These are the activations of a small neural network, seen along a few directions. Each row is one input.
In each table, some parts of the input vary, and every possible input appears once, in random order.
Descriptions start from the smaller parts, as in this example, which fits no table here: one of 3 separate values, together with either a single point or one of 9 places along a line or (one of 4 places along a line, together with one of 8 places around a ring).
Shared parts are said once, and a part with two or three values counts as separate values.
(in the rows, 128 means zero)

Other details of the inputs shift rows strongly along two fixed directions, in all tables alike. That doesn't count.

Rows:
x1: [172 148 121 131 158 137 129  84 163  87 113]
x2: [115  53 129 118 164 122  34 108 128  31  81]
x3: [153  39 141 103 163 117  47 116 121  37  80]
x4: [ 93 133  95  75  87  84 114 117  85 175 126]
x5: [117 109 141 169 135 141 125 101 135 117 153]
x6: [122  86 178 130 171 122  75 118 119  35  89]
x7: [159 102 148 150 168 159 156  73 157  68 159]
x8: [141  92 127 132 126  98  62  93 131  51 115]
x9: [ 93 140 126  99 111 112  71 152  91 198  99]
x10: [ 92 150 126 133  98 102  66 110 110 172 100]
x11: [139 132 136 148 116 159 116 153 146  97 136]
x12: [164 169 115 173 152 162 231 191 177 201 226]
x13: [168  74 136 149 182 167 167 117 130  66 140]
x14: [159 155 136 128 155 120 202 132 145 113 139]
x15: [ 87 141 134  98  58 133 103 108 105 169 113]
x16: [157 219 122 151 138 122 250 153 197 169 198]
x17: [185 188 111 157 110 161 223 209 184 195 192]
x18: [158 111 120 134 118 160 162 145 128 106 117]
x19: [ 92 146 104  99 104 112 107 141  76 200  89]
x20: [ 98 151 111  92 103 103 110 107  85 189  93]
x21: [ 70 143  98  88  82  92  98 105 122 178 126]
x22: [ 77 157 123 118 110 114  58 145  96 176 108]
x23: [162 142 113 126 114 157 186 127 141 117 138]
x24: [ 64 119 129 103 100 129 128 102  68 197 138]
x25: [ 87 118  87  88  97  89 113 153  87 186 114]
x26: [172 114 138 171 124 158 129 112 169  59 123]
x27: [141 166 141 165 137 115 169 138 163 122 147]
x28: [148  94 151 169 182 166 123 123 147  60 160]
x29: [ 84 137 139 103 103  99 141 155  82 184 106]
x30: [171 111 165 138 175 129 146 152 151  83 123]
Each input here is: one of 5 separate values, together with one of 6 places around a ring.
Changing only the choice among 5 separate values turns x17 into x30. The same change can be made to x18. Which row results? -> x29
Which other rows does x4 become when the choice among 5 separate values takes its other values? List them by row number. -> x14, x20, x23, x24
Which other rows does x6 become when the choice among 5 separate values takes its other values? List them by row number. -> x2, x11, x22, x28

Rows:
x31: [141 212  86  99  86  98 195 168 129 204 126]
x32: [174 166  75 144 136  91 150 151 186 153 158]
x33: [ 87 127 160 134 105 125 144  99 117 141 155]
x34: [ 57 148 142 134  95 124 129 107  73 225 152]
x35: [199 174  87 151 210 103 211 169 217  63 155]
x36: [ 87 112 141  56 124  73  47 116  60 118  29]
x37: [212 114 112 126 163 150 145  81 179  14  77]
x38: [140  50 152 142 143 163  83 141 110  52 103]
x39: [127 209  55 117  75 110 172 155 159 210 175]
x40: [ 74  89 170 144 120 138  21 104  71 115  90]
x41: [203  57 167 148 207 180 158  84 164  22 147]
x42: [150 151 132 159 144 173 163 181 171 160 184]
x43: [ 58 156 158 137  66 122  97 149 110 203 147]
x44: [ 82  26 155  99 120 141  76  87  46 110  94]
What do these inputs look like to the network? -> either one of 6 places around a ring or (one of 2 separate values, together with one of 4 places along a line)
List by row number the other inputs of the same sort as x33. -> x34, x38, x40, x41, x42, x43, x44

Rows:
x45: [141 173 114 140 141 129 193 200 159 195 183]
x46: [126 165 126 146 131 128 210 144 152 180 202]
x47: [ 67  90 145 117  86 139  46 119  70 142  91]
x48: [ 59  82 153 101 100 129  60 120  47 154  84]
x49: [142 191  62 114 123 105 216 166 152 197 175]
x50: [179 119 147 154 203 116 121 117 168  22 102]
x51: [191 122 142 136 152 154 149  96 171  36 104]
x52: [170 103 144 168 153 161 152  96 165  45 152]
x53: [ 79  90 145 119  88 131  55 142  86 143 103]
x54: [159 204  93 133 107 125 186 167 160 188 159]
x55: [ 75  93 145 102 106 115  31 141  90 144  97]
x56: [131 174 116 155 146 151 211 145 144 203 192]
x57: [ 77 140 104  87  65  86  68 120  92 197  89]
x58: [ 66 121 145 116 105  84  12 108  94 123  74]
x59: [174  78 159 153 175 157 160  91 142  27 137]
x60: [189 112 148 122 167 144 169  94 154  36  98]
x61: [148  65 159 138 156 148 106 136 118  62 101]
x62: [ 85 139 126  81  92  99  91 127  64 186  85]
x63: [143 196  55 124 107 114 191 164 169 192 178]
x64: [103 175  91  97  89  85 151 149 115 222 125]
x65: [134  82 159 142 146 141  98  80 138  55 138]
x66: [178 101 139 169 179 175 140  93 164  67 147]
Changing only one part turns x58 into x50. The same change can be made to x55. Which row results? -> x45
What do these inputs look like to the network? -> one of 2 separate values, together with either a single point or one of 4 places along a line or one of 6 places along a line
Which other rows does x61 become when the choice among 2 separate values takes its other values? List them by row number. -> x53

Rows:
x67: [ 78  55 164 110 105 118  37  52  85  68  91]
x68: [ 47 118 146  96  56 134  89 130  45 213 102]
x69: [146  92 136 153 160 135  73 123 140  44 107]
x70: [140 187  81 106  90  94 135 129 147 161 118]
x71: [143  63 154 122 149 143 129  85 112  51 121]
x72: [ 64  96 130  93  82 127  66 142  61 202 105]
x73: [109 154 110 142 102 140 118 153 145 180 163]
x74: [178 130 139 160 187 132 165  78 173  64 139]
x75: [150 167  97 154 140 136 205 200 158 176 173]
x76: [116 150 137 120 134 107 144 179 118 180 133]
x77: [139  91 163 145 131 161  90  86 136  52 103]
x78: [191 121 132 142 206 148 201 102 155  61 149]
x79: [109 180 130 140 126  99 121 169 147 177 149]
x80: [181 189  71 109 125 117 219 165 170 162 140]
What do these inputs look like to the network? -> one of 2 separate values, together with either a single point or one of 6 places along a line
Which other rows does x75 become when the choice among 2 separate values takes its other values? List them by row number. -> x69
Which other rows does x67 become when the choice among 2 separate values takes its other values? List them by row number. -> x71
